Read these off the matrix that follows.
1) What is the last entry, reading row by row?
2) What is the third entry in reading order?
3) What is the entry in the bottom-left corner?
4) What is the top entry of the column that holds the smallest entry?
5) What is the entry in the top-right corner?
6) What is the entry directly above 132?
7) What is the second entry on the diagonal from the top-right corner?
8) What is the entry directly above 100?
[[143 128 111 126]
 [137 128 109 126]
 [122 128 114 127]
 [116 128 110 127]
 [126 128 113 127]
 [123 128 132 128]
 [100 128 124 127]
 [114 128 118 128]
 [125 128 112 127]
 [131 128 120 127]
 [102 128 130 127]
 [112 128 131 128]]
1) 128
2) 111
3) 112
4) 143
5) 126
6) 113
7) 109
8) 123

m =
[[140 125 127 151 126 132 140 136]
 [123 133 129 147 116 128 130 142]
 [134 123 132 121 119 142 129 130]
 [148 125 115 126 146 143 122 136]
 [124 128 128 135 129 118 125 123]
 [141 128 120 127 141 138 130 124]
 [127 131 126 116 121 113 121 121]
 [121 133 135 120 134 127 125 126]
 [128 136 127 126 130 123 129 126]
 [127 123 125 129 126 130 125 128]
 [122 134 132 125 119 126 140 110]
 [128 135 126 122 128 124 128 126]
 [131 131 123 128 125 117 134 116]]
Rows and columns are numbered from 1.
The entry directly below the largest entry is 147
The bottom-right entry -> 116
Find the entry at row 2, column 3.
Answer: 129
Find the entry in row 3 and column 1.
Answer: 134
Find the bottom-left entry.
Answer: 131
Find the entry in row 1 and column 3.
Answer: 127
The entry in row 1 and column 2 -> 125
The entry at row 2, column 2 -> 133
The top entry of the column that holds the smallest entry is 136
The entry directly above 147 -> 151
The entry directly above the smallest entry is 128
The smallest entry -> 110
Find the entry just right of the largest entry.
Answer: 126
The entry at row 2, column 1 -> 123
Find the entry directly below 147.
Answer: 121
The top-left entry: 140
Find the entry directly below 143.
Answer: 118
The entry directly below the smallest entry is 126

X =
[[144 130 144 120 111 126]
 [111 103 118 141 140 122]
 [112 119 137 132 135 124]
 [107 136 152 127 136 143]
 [154 133 137 119 107 121]
 [101 132 155 125 139 140]
 [131 130 128 116 124 133]
 [143 111 123 126 111 110]
 [137 152 132 113 128 146]
 [127 104 127 118 107 110]
 [111 124 131 121 137 129]
 [142 122 127 123 113 116]]
Which number is the fifth-last entry, reading row by row?
A: 122
The 4th-last entry, reading row by row: 127
Which number is the second entry on the diagonal from the top-right corner?
A: 140
Which number is the 2nd smallest entry?
A: 103
Which number is the smallest entry in the first row?
A: 111
Which number is the entry just right of 112?
A: 119
Which number is the last entry in the row that holds the largest entry?
A: 140
Which number is the last entry, reading row by row?
A: 116
Which number is the smallest entry in the last row?
A: 113
The first entry of the smallest entry's row -> 101
Which number is the 3rd-last entry, reading row by row?
A: 123
The bottom entry of the column that holds the smallest entry is 142
Which number is the fourth entry, reading row by row?
A: 120
The top-left entry: 144
Which number is the entry just right of the smallest entry?
A: 132
Which number is the entry directly below the smallest entry?
A: 131
The second entry, reading row by row is 130
The entry in the top-right corner: 126
Which number is the entry directly below the largest entry?
A: 128
Which number is the third entry on the main diagonal?
A: 137

W =
131	126	127	128	127	125	129	127	128
157	128	131	126	123	127	126	114	130
139	143	136	134	127	118	120	120	130
130	128	128	128	128	129	127	128	128
130	128	128	128	128	129	127	128	128
133	134	126	134	124	127	129	124	134
Counting starts at 1.
The top entry of the column that holds the largest entry: 131
The entry in the bottom-left corner: 133
The entry in the bottom-right corner -> 134
The entry at row 1, column 2: 126
Read off the top entry of the column that holds the smallest entry.
Answer: 127
The entry in row 3 and column 3: 136
The entry in row 2 and column 1: 157
Read off the entry at row 3, column 1.
Answer: 139
The entry in row 3 and column 2: 143
Read off the entry just left of the smallest entry.
Answer: 126
